A small network was shown many inputs. Here are its activations along a few directions, one row for each input.
In each table, some parts of the input vary, and every possible input appears once, in random order.
A made-up example of a description, with smaller parts first: one of 4 places along a line, together with either a single point or one of 11 places around a ring or (one of 3 separate values, together with one of 8 places around a ring).
Shared parts are said once, and a part with two or three values counts as separate values.

Table:
row 1: [-34  -1 -13  18  -8  -2   5  11  18  11   9]
row 2: [-2 -5 10 -4 -9 -1 27 17 13 22 -8]
row 3: [-16  -4  -8 -28   4  17  18   6 -71  -4   8]
row 4: [-14  25  -1  11   0 -19 -22 -20   8  -7  11]
row 5: [-18   9  -9  27 -23 -10  -3  14   9 -12  14]
row 6: [ 27   4  -3 -11  16  -4 -20  13  -7  14  18]
row 7: [  3   2  -3  27 -25 -11  14   3   7  -5  -9]
row 8: [-20 -10   0  11   2  25 -24 -10  18  -1  14]
row 9: [-13  -7  -7  19 -10  -3  22   0  16  17 -14]
row 10: [-41  -9 -22  -7  -8  14  16 -23 -53 -21  21]
row 11: [ -9 -13   1 -29 -10  16  38 -17 -58 -10   4]
row 12: [  9  14   1  24   4 -20  15 -10   6 -15  -8]
row 13: [ 20  16  18   2   5 -19  20   6   3 -11  -2]
row 14: [  8  19   5  11  -2 -20  -5 -31   6  -1 -11]
row 15: [ 12  30  14 -10  13 -16 -20   8 -11   9  -2]
row 16: [  5  -6  15 -10  15  28 -21  18  -1  16   1]
row 17: [  1 -16   6  11   0  24  -7 -21  16   6  -9]
row 18: [  1   5 -10 -22  12  21  -7  32   8   4 -19]
row 19: [ -3  -6 -18  -1  -3  17   7  -7  24  -6 -29]
row 20: [ 19  21  22 -11  -1 -18   0 -14   3   4  -6]
row 21: [  7  13   5   6 -11  -7   0  43 -10   5   1]
row 22: [ 24  -7 -12  10   1  -8  -5 -26  10   4   9]
row 23: [  2  -1 -17  10   4  -8 -22 -15  11  -2  32]
row 24: [ 14   4  14   5 -24  -9  20  20   4  -1  -3]
row 25: [ 10 -16   9 -17  19  -3 -31  15  -8   7  -3]
row 26: [-13  20  -5  24   7 -20  -1   0   8 -21  15]
row 27: [-20 -15 -17  -7 -11  14  33 -34 -54 -14  -1]
row 28: [-16 -20  -6   3   7  -6 -33 -13  11 -10  10]
row 29: [ 12 -15  23 -11   1  26  -2  -4  13  10  -3]
row 30: [ 35  -5   6 -12   2  -6   0  -9   6   8  14]
row 31: [-25   0 -24  -1  -1  18 -10   3  26 -13  -6]
row 32: [  6 -27   0   4   5  -7 -16 -24   9  -3 -13]
row 33: [ 17 -25  17 -18   6  -5 -11  -7   6   1  -7]
row 34: [  8  -4  -1 -23  -2  19  12   9  21  -2 -23]
row 35: [ 13  25   9   3  19 -17   1  29 -11  -5   1]
row 36: [-9  4  1 -3  5  1  8 39 -1 27 -4]
The inputs of row 35 and row 13 match in every part but one. If row 3 is changed in the same way as row 35 into row 13, which row does it become? -> row 11
Describe the family of inputs behind these rows. -> one of 4 places along a line, together with either a single point or one of 8 places around a ring
Which other rows agree with row 22 in the place on the line of 4? List them by row number. -> row 7, row 9, row 12, row 14, row 17, row 19, row 27, row 32
Start at row 4 and move only the place on the line of 4, one step at a time. The first step leads to row 14. Which rows follow, in order? -> row 20, row 15

Table:
row 37: [-46 -12 -20  -9 -18  27  36  18 -57  -8  13]
row 38: [ -8 -21   2 -19  -4   6  17 -34 -71  -2  22]
row 39: [ 23   1   9 -26  26  10 -30  37  22  16 -17]
row 40: [-39  -3 -13 -18 -14  28  49  -4 -49 -16 -20]
row 41: [-15  -2  -7  17   1   9 -22 -34  50  -9 -14]
row 42: [-22 -19 -18 -13 -26  25  60  -5 -47 -10  -8]
row 43: [-21 -12 -15  27  -3   8 -35 -12  42  -1  19]
row 44: [  1  23   4  25  -2 -30  -8 -11  32 -16 -15]
row 45: [-12  -5  -1 -29   7  12  15 -43 -67 -22   1]
row 46: [-12 -18  -4  29  -9   3 -20 -26  47  11   8]
row 47: [ 21  38   7  -1  15 -18 -13  30  19   7  -2]
row 48: [  2 -19 -12  23 -10   6 -11 -35  52  -3  -2]
row 49: [ 18   6  -1  31 -11 -33   4 -11  34  -9  -3]
row 50: [ 27   0  25 -26  20  10 -19  23  27  14 -32]
row 51: [-20  -1 -23  18   7   8 -33 -20  45  -7   2]
row 52: [ 45 -17  20 -21  10   7  -8  23  29  20 -20]
row 53: [ 20  28  16   9   6 -18 -15  38  16  13  15]
row 54: [ -4  24 -12  26   5 -31 -19   3  27 -13   1]
row 55: [-36 -19 -10  -7 -24  23  51   4 -53   4   2]
row 56: [  6 -22  -6 -24  -4   9  26 -43 -64 -16  13]
row 57: [ 30  21  26  11  -1 -23   0  25  21  25   4]
row 58: [ 21 -10  17 -16  16  10 -32  45  19  23   1]
row 59: [-44  -2 -29 -18  -8  27  38  10 -54 -14  -5]
row 60: [ 26  37  23  -1   9 -18  -2  16  24   4 -18]
row 61: [-18 -14  -8 -21   3  11   2 -21 -74 -13  33]
row 62: [  5   7   7  37 -11 -35  -6  -3  28   4   7]
row 63: [ -5  14  -3  36  -5 -30 -21  11  24  -7  18]
row 64: [ 43  20  18   5  -1 -20  10  16  27  11  -6]
row 65: [ 31 -16  28 -14  10   5 -18  32  23  34 -10]
row 66: [-16  -4 -16 -30  13  11   4 -29 -72 -20  16]
The inputs of row 44 and row 49 match in every part but one. If row 41 is changed in the same way as row 44 into row 49, which row does it become? -> row 48
Describe the family of inputs behind these rows. -> one of 5 places around a ring, together with either one of 2 separate values or one of 4 places along a line
Which other rows does row 63 become when the place on the line of 4 takes its other values? List them by row number. -> row 43, row 53, row 58
Start at row 40 and move only the place on the ring of 5, one step at a time. The first step leads to row 59. Which rows follow, in order? -> row 37, row 55, row 42

Table:
row 67: [ 12  -9  11 -13  11  11 -15  19  19  14 -14]
row 68: [  6  14   5  23   1 -23 -18 -14  24  -2   7]
row 69: [-43  -4 -25 -18  -7  22  33 -24 -67 -26   2]
row 70: [  2  14  -3  29  -8 -25   0   3  29  -5   1]
row 71: [ 22  18  19  -3   9 -18  -9  11   3   6   1]
row 72: [ -4 -13  -2  11   2   6 -24  -5  41   4  -6]
row 73: [-37 -21 -17 -21 -11  24  34  -7 -85  -9  21]
row 74: [ 11  -3  -2  11   8  -7 -30 -16  31  -1   8]
row 75: [ 18  19  10   4  -1 -19   8  27   7   4  -7]
row 76: [ 10   6   9  -4   0   6   5  29  19  14 -12]
row 77: [-18 -26 -10 -25 -12  23  42 -35 -71 -13   3]
row 78: [ 26   2  11 -14  16  -2 -22   8  10   8   0]
row 79: [-6  2 -5 21 -8  0 -3  4 40  5 -4]
Describe the family of inputs behind these rows. -> either one of 3 separate values or (one of 2 separate values, together with one of 5 places around a ring)

Table:
row 80: [-26 -29  -1 -29 -11  37  34  -3 -60   7   2]
row 81: [ 16  -9  -2  13   5  -4 -24 -19  37   6   8]
row 82: [ -6  14  -1  37  -6 -24 -11  -4  42  -9   2]
row 83: [ 21  -2  23 -10   9   1 -24   9  25  17  -5]
row 84: [-10  19  -7  32  -5 -25 -11  -4  43  -4  -3]
row 85: [-16 -18  -1 -41   1  32  31 -23 -66 -10 -12]
row 86: [ 34  15  18   1   7 -21  -6  36  13  12  -9]
row 87: [ 27  28  13  -4   8  -9  -2  42  21  11 -10]
row 88: [-37 -25 -30 -16  -1  27   6 -28 -57 -21  21]
row 89: [-46 -11 -22  14 -29   7  44 -26 -49 -15  15]
row 90: [-48   1 -26   7 -11   3  19 -29 -61 -27  25]
row 91: [  5  16   3  36  -4 -28 -11 -21  34  -1  11]
row 92: [ 37  18  23  -6   4 -22  -5  31  13  12  -1]
row 93: [  1  16   4  33 -10 -29 -14 -13  36  -5   8]
row 94: [ 11   7  13  -8  12  14 -20  20  33  16 -14]
row 95: [ 10   0  13 -10  14   5 -22  19  31  18 -16]
row 96: [ 30  16  18  -2   8 -17  -2  41  18   9  -8]
row 97: [ 26  20  12  -6   9 -17  -3  40  19  14 -12]
row 98: [-29 -17  -7 -37   7  32   8  -7 -73  -5  12]
row 99: [  9 -12  -5  16   3  -4 -27  -6  40   1  -4]
row 100: [ 13 -10   0  10   0  -5 -26 -12  40   1   4]
row 101: [ -9  -9  -2 -24 -15  15  53  18 -72   2   6]
row 102: [  1  -7 -11   9   5   0 -24  -3  46   3  -6]
row 103: [-34 -37 -25  -9 -19  32  32 -25 -45  -9  11]
row 104: [-13   3  -7 -32   3   9  27  14 -85  -9  16]
row 105: [-10  26  -6  34  -6 -16 -10  -3  45  -6  -1]
row 106: [ 18  -5  18  -3  11   1 -25  15  25  17 -13]
row 107: [-25 -25 -25 -21  -7  27  29 -45 -51 -25  -2]
row 108: [  6 -12  -6  14   4   0 -23  -2  45  -2  -2]
row 109: [ -2  14  -1  39  -7 -28 -15  -8  36  -5   0]
row 110: [ 41  18  21  -3   9 -21  -3  24  10  17   2]
row 111: [ 25  -2  22  -7  14   2 -21   2  22  21  -2]
row 112: [-37   1 -21   2 -17   3  41 -46 -55 -31   1]
row 113: [ 15  -4  18  -6  13   5 -21  19  30  14 -12]
row 114: [  3   0 -10  12   4   9 -23  -1  48   0  -5]
row 115: [  0   2  -2 -36  -3  10  49  -2 -78 -14  -8]
The inputs of row 100 and row 92 match in every part but one. If row 99 is changed in the same way as row 100 into row 92, which row does it become? -> row 86
Describe the family of inputs behind these rows. -> one of 4 places along a line, together with either one of 3 separate values or one of 6 places along a line
Which other rows agree with row 94 in the place on the line of 4? List them by row number. -> row 80, row 83, row 85, row 95, row 98, row 106, row 111, row 113
Which other rows does row 90 become when the place on the line of 4 takes its other values? List them by row number. -> row 88, row 98, row 104
Which other rows agree with row 90 in the place on the line of 4? List them by row number. -> row 82, row 84, row 89, row 91, row 93, row 105, row 109, row 112

Table:
row 116: [-18 -14 -23  14  -7  17   5 -90 -20 -35  12]
row 117: [ 30 -11  21 -60  18   6  -9   4 -66   4  25]
row 118: [ 15   3  19  25  26 -20 -75  13  50  25  15]
row 119: [-35 -28 -25   8 -18   4  25 -84  -5 -21 -19]
row 120: [  2  -8  21 -35  26  10 -16  29 -73  20  19]
row 121: [ 24 -21  21 -61  11  18  35  -8 -47  16 -38]
row 122: [-30 -18 -25   9 -11  -8 -18 -71 -24 -33  44]
row 123: [-57 -15 -25  35  -4  -3 -25 -47 -31 -15  38]
row 124: [ 13  13  -9  11  27 -13 -61  40  64  -1  -7]
row 125: [ 36 -10  20  -1  12 -12 -24 -24  76  20 -42]
row 126: [-71 -17 -23  24 -34  30  26 -19   3 -26  -8]
row 127: [-21  67 -14  71 -40 -81  65 -16 -26 -41  21]
row 128: [ 39 -30   9  19  -8   6  -9  19  85  29 -22]
row 129: [-70   3 -48  25 -19  24  14 -17   0  -8  21]
row 130: [-33 -48 -35  28 -38  22  41 -41   4 -12   1]
row 131: [  1   3  -8 -48  25  17  -3  55 -60  -3  -4]
row 132: [-11  10  -2 -45   9  37  23  59 -42  28   2]
row 133: [ 26 -41  11 -40 -10  36  49  34 -38  25 -19]
row 134: [ 51  85  30  62 -13 -97  15  43  55   1  -2]
row 135: [-11 -10  23 -45  -6  44  35  56 -39  12 -27]
row 136: [ 54   4  22   4  24   1 -44 -31  62   4 -11]
row 137: [  1  20  -4  15  10   7 -35  43  81  32  -1]
row 138: [ 42  -7  23 -56  22  30  14 -15 -61   1  -8]
row 139: [-59  -4 -54  21  -1   3 -11 -20 -17 -42  15]
row 140: [  1   1  22  14  -4  14 -23  41  84  15 -30]
row 141: [ 42  -1  20  -1  19 -25 -67 -11  57   7  22]
row 142: [ 39  75  31   3 -16 -67  72  58 -69  -1   1]
Describe the family of inputs behind these rows. -> one of 3 separate values, together with either a single point or one of 8 places around a ring
The inputs of row 133 and row 130 match in every part but the choice among 3 separate values. If row 120 is changed in the same way as row 133 into row 130, which row does it become? -> row 123
Which other rows agree with row 124 in the choice among 3 separate values? List them by row number. -> row 118, row 125, row 128, row 134, row 136, row 137, row 140, row 141
Which other rows does row 116 become when the choice among 3 separate values takes its other values? List them by row number. -> row 136, row 138
